A small network was trained on invented records. Each row is its activation on one of them, seen along a few directions.
Here are examples, each followed by its value of one field, Nogis.
The largest differences between rows may come from other fields.
In the rows, 500 means zero.
Strong random noise was added to every row along 13 fixed directions; ignore it. To show where, here is one row again and again, with new noise each time:
598,506,488,693,430,219,454,466,293,225,251,565,380,364,365,897,570,417,848,542,583,450,216,783,153,488,318,604,434,605,642,98
599,383,353,470,605,573,538,659,570,397,535,383,589,429,582,378,381,686,516,443,644,645,683,548,397,450,476,507,410,315,664,259
577,434,531,285,456,658,477,473,595,532,507,424,585,372,502,666,285,741,415,515,520,568,541,392,459,288,450,483,577,347,654,575
387,443,594,478,846,633,391,543,731,720,360,470,536,494,588,215,412,498,219,370,601,442,528,596,477,518,661,574,496,546,516,568
434,389,602,493,569,552,445,242,261,574,386,413,603,374,431,354,422,593,260,454,582,417,601,666,308,614,418,536,506,520,343,527
517,552,379,608,493,324,423,443,306,353,359,418,410,663,399,646,407,540,317,551,719,615,380,508,397,494,352,846,469,598,395,491
356,545,565,481,348,490,353,228,471,742,425,450,426,582,553,695,419,500,51,350,488,373,394,238,753,296,530,584,597,655,372,882
373,622,503,605,661,625,454,672,849,743,434,442,618,499,732,410,442,200,360,393,460,367,497,481,628,453,555,545,567,694,510,614
498,373,583,606,503,727,392,427,402,479,587,419,663,396,340,494,471,456,426,437,473,406,715,408,381,493,385,314,511,658,340,382
605,611,312,498,586,331,669,605,549,590,486,458,795,435,549,406,391,417,677,467,532,326,558,675,505,526,461,461,706,459,545,409
545,583,468,390,753,162,473,539,605,596,460,545,385,698,293,374,408,694,440,546,562,506,321,491,555,534,711,600,546,451,551,676
464,274,442,549,483,280,377,418,402,563,493,320,303,406,429,215,590,750,304,338,449,606,611,555,447,488,639,377,174,412,574,380
550,482,392,560,564,373,527,527,622,527,619,450,583,516,633,517,448,632,571,412,556,436,538,461,538,475,633,447,480,378,622,445
481,603,506,479,543,383,542,632,646,578,538,263,508,193,677,565,277,594,571,408,434,570,557,489,330,431,382,465,245,430,838,532
544,436,372,621,218,191,455,301,428,647,648,269,673,501,358,397,638,553,505,775,198,436,511,647,421,642,579,435,540,477,252,650

309,673,671,448,557,285,657,440,413,594,483,660,280,446,597,273,621,394,659,546,298,418,378,631,648,840,597,381,384,460,523,719 : y16
477,247,548,468,366,457,378,316,309,428,284,630,241,527,386,544,709,660,385,423,551,535,381,588,549,381,628,478,470,444,518,310 : y11
623,345,306,607,375,241,392,375,497,493,757,442,530,778,361,603,670,815,487,561,515,479,480,318,634,409,826,479,569,392,366,519 : y12
465,542,602,360,599,199,460,474,630,674,411,421,355,387,474,420,497,699,499,600,386,550,301,671,370,545,678,571,382,381,673,710 : y7
628,362,474,415,699,308,459,556,707,593,562,561,473,512,383,319,547,740,615,408,445,437,482,548,508,440,822,280,467,326,675,379 : y7
611,472,331,377,477,606,645,614,618,427,608,455,671,532,700,432,414,656,581,606,569,639,612,527,539,513,529,554,587,199,570,486 : y5
402,523,774,356,570,707,451,498,554,444,391,706,201,527,447,483,511,424,416,459,453,594,401,362,557,522,490,438,411,555,551,626 : y13
476,455,483,502,566,486,468,465,550,550,342,669,372,635,598,438,600,426,411,343,600,422,372,575,661,441,665,561,568,509,502,455 : y8
451,645,560,134,532,394,777,563,282,426,202,832,216,409,594,532,477,621,678,427,653,518,295,616,706,490,454,545,617,248,811,464 : y2
535,398,366,547,437,508,588,455,447,523,495,518,632,497,563,179,625,380,510,460,427,438,662,719,536,632,516,384,556,434,362,338 : y10
546,472,344,541,406,434,487,524,394,538,483,374,583,473,315,425,542,435,436,492,430,502,588,539,523,415,425,466,547,619,376,414 : y12
384,590,404,733,315,416,420,351,368,645,452,295,604,450,678,723,426,319,232,304,566,339,521,417,536,343,325,663,489,755,390,594 : y8
563,422,426,340,365,508,640,211,315,657,343,496,731,328,666,403,399,523,372,290,598,321,605,716,536,412,433,439,712,332,491,503 : y4
520,604,426,463,399,609,746,601,339,315,569,647,506,560,632,449,538,364,706,514,511,537,604,440,705,631,359,415,563,423,459,423 : y16
557,480,463,428,660,492,584,498,446,353,631,521,471,608,534,374,379,730,478,406,705,622,637,409,496,585,541,538,385,330,573,466 : y9
312,359,829,580,539,546,293,185,243,579,367,373,400,183,406,603,509,644,329,472,475,416,463,637,124,601,437,519,278,615,447,569 : y11
550,285,526,586,573,468,319,562,616,468,133,588,383,327,437,649,664,444,634,401,558,437,249,855,244,285,607,526,471,578,757,23 : y1
430,511,488,574,526,293,588,421,354,641,387,413,559,204,619,343,520,421,552,260,450,295,572,758,423,562,446,345,400,522,608,345 : y7
487,580,556,495,560,861,511,571,727,639,722,301,912,381,660,543,300,422,444,608,470,442,726,383,386,498,390,511,638,548,413,706 : y14
593,620,182,503,582,308,702,686,539,621,586,470,742,606,504,166,468,321,536,280,549,356,705,493,785,477,535,360,696,535,450,406 : y10
558,529,503,475,269,425,584,453,620,557,530,549,622,355,555,636,622,383,847,748,215,379,347,708,473,545,541,354,662,405,559,515 : y4
763,456,201,210,172,384,593,704,595,428,632,190,565,368,465,598,328,895,593,743,399,908,599,416,455,210,383,542,455,129,768,522 : y6
445,479,575,449,477,311,514,290,522,700,481,593,454,372,628,654,550,632,576,326,452,248,343,538,642,390,732,346,556,403,664,574 : y3
431,435,582,618,646,179,436,256,498,697,458,533,493,509,534,339,610,577,474,370,508,265,404,709,443,639,762,444,440,476,478,542 : y15
395,686,716,342,573,552,586,356,693,663,576,603,515,440,740,685,332,535,512,492,432,359,360,386,600,537,577,489,592,408,640,893 : y10
504,703,566,279,542,671,598,688,803,640,547,534,574,540,507,400,327,307,449,546,339,550,538,299,734,446,449,418,643,550,528,819 : y5
676,478,498,243,201,470,526,376,367,373,518,558,468,451,221,883,439,724,654,738,396,582,349,431,484,291,390,468,688,367,558,563 : y8
568,293,435,595,413,690,283,589,644,254,407,474,345,721,398,527,664,483,403,817,489,852,385,623,336,493,534,788,403,516,359,341 : y12
551,329,488,514,615,558,398,450,651,575,602,594,603,689,321,313,655,588,517,665,457,416,485,572,547,580,827,416,684,457,314,493 : y2
583,448,673,521,721,539,339,477,591,525,502,713,504,555,152,673,496,477,619,371,514,232,405,343,476,369,634,274,660,707,494,407 : y1
441,387,611,336,319,512,522,143,271,539,407,653,286,509,651,632,541,708,294,265,583,439,423,382,736,363,595,445,516,336,539,624 : y3
439,452,366,479,51,603,542,458,268,409,369,376,341,370,660,507,618,366,348,529,371,728,547,564,576,419,225,578,365,473,454,454 : y14
587,527,417,426,781,289,535,701,515,480,349,486,544,545,269,259,456,577,585,651,624,574,431,792,308,594,530,656,550,460,544,356 : y15
362,377,665,538,390,703,382,263,181,459,191,570,341,368,475,508,566,350,233,347,553,473,490,609,447,469,290,527,431,680,364,387 : y6
421,605,558,335,432,332,701,352,278,582,396,577,387,302,674,440,429,554,504,293,466,398,498,542,642,549,416,372,446,356,657,610 : y5
486,597,651,601,699,379,459,402,411,502,492,523,449,372,429,607,318,408,510,127,634,334,528,371,377,458,383,356,325,710,632,456 : y4
610,359,463,275,562,485,632,445,457,432,528,600,492,509,525,299,486,828,584,545,554,572,559,649,483,589,638,455,528,125,612,430 : y9
563,664,525,396,803,529,625,527,462,297,531,816,464,927,412,459,373,516,533,562,818,514,407,365,656,700,550,698,710,469,372,636 : y2
466,579,711,452,604,387,596,321,332,309,660,713,294,514,477,669,454,712,721,474,555,440,410,351,477,706,547,360,374,369,627,577 : y13
480,600,355,430,305,584,539,620,430,425,239,372,406,540,531,408,434,283,247,606,509,805,509,601,501,439,161,841,458,591,441,539 : y9
548,681,572,564,636,584,499,729,466,257,686,554,506,569,302,917,337,549,767,620,625,513,462,141,436,469,335,537,538,635,551,470 : y16
556,440,422,328,719,754,395,759,629,587,366,365,636,497,322,406,289,614,209,439,699,638,639,398,469,208,444,648,628,567,536,457 : y11
491,340,364,671,469,584,548,261,307,402,499,436,700,480,926,555,468,661,402,367,823,429,636,663,398,564,483,678,483,278,457,311 : y6
548,507,143,736,448,624,527,710,660,315,816,322,611,787,843,538,467,547,405,500,708,712,707,211,657,486,527,710,398,388,453,432 : y13
545,617,137,533,122,404,669,905,609,405,293,457,415,526,706,397,720,88,676,661,310,738,440,719,732,399,306,623,517,492,576,269 : y15
381,355,562,609,393,754,464,244,367,444,509,522,545,554,786,559,585,533,338,546,606,477,543,559,484,630,514,655,506,407,290,537 : y3
463,549,469,260,307,396,743,182,344,466,216,770,402,678,838,480,581,572,451,692,610,521,222,848,683,699,564,837,747,136,468,717 : y1
610,619,648,196,421,443,469,387,388,582,316,505,580,384,50,736,293,534,490,747,394,484,321,558,305,354,253,562,787,608,466,728 : y14

Here are new rows. What is Nogis for each?
361,551,492,661,700,550,422,662,710,431,399,527,264,658,785,504,561,419,401,517,673,658,326,572,481,581,607,847,292,544,581,485 : y8
536,498,443,663,616,315,393,449,509,516,355,375,554,485,495,483,454,418,447,454,629,481,433,737,220,521,457,706,420,621,484,407 : y14
565,469,373,666,428,421,609,450,108,250,841,428,594,520,378,468,524,650,695,503,582,505,780,357,444,728,370,340,387,441,341,337 : y2
597,497,320,700,609,141,645,656,413,282,540,563,485,559,565,416,702,570,968,622,604,520,422,800,339,768,632,552,382,319,612,121 : y16
440,561,524,478,482,468,573,377,475,665,825,527,618,641,515,395,503,587,416,429,420,331,656,166,841,564,678,247,602,480,352,786 : y6
528,405,323,382,146,376,465,408,344,580,343,453,327,474,466,556,632,542,306,391,422,566,428,480,731,206,489,476,543,475,524,480 : y14
524,604,465,618,488,312,431,359,378,553,503,357,626,457,472,804,334,545,480,470,603,384,421,463,342,437,392,661,522,604,454,617 : y16
577,343,391,680,427,743,383,626,568,254,625,384,549,600,494,502,540,476,463,604,526,719,677,427,378,494,404,559,362,528,385,254 : y7
473,397,429,588,472,361,421,431,538,609,450,532,426,548,509,388,694,441,450,366,458,397,446,587,625,440,708,401,497,551,483,396 : y14
535,413,438,570,388,291,460,661,420,347,364,577,194,417,396,559,726,502,745,451,452,601,379,593,463,402,527,406,302,489,723,130 : y2
534,547,287,485,620,501,531,737,411,517,256,473,562,565,358,325,429,323,330,348,718,523,577,591,566,337,337,655,638,691,457,273 : y8
546,389,454,348,430,469,481,374,329,431,411,603,352,631,376,493,511,712,353,500,593,576,448,460,587,439,544,570,558,373,451,523 : y1
504,505,457,514,478,573,599,459,413,399,603,550,498,523,689,544,405,549,496,278,656,485,643,339,630,481,446,433,428,411,583,439 : y2
479,605,616,526,560,634,606,637,601,535,555,501,714,231,599,601,462,358,817,585,369,339,533,586,366,598,399,352,587,517,601,442 : y5
377,571,554,208,532,720,589,644,492,603,257,467,366,327,662,385,339,541,213,396,566,683,541,465,634,360,341,621,483,414,685,625 : y5
319,430,653,677,675,507,429,491,435,551,542,511,349,372,573,292,653,463,498,305,471,402,585,504,483,672,613,309,227,588,516,395 : y6
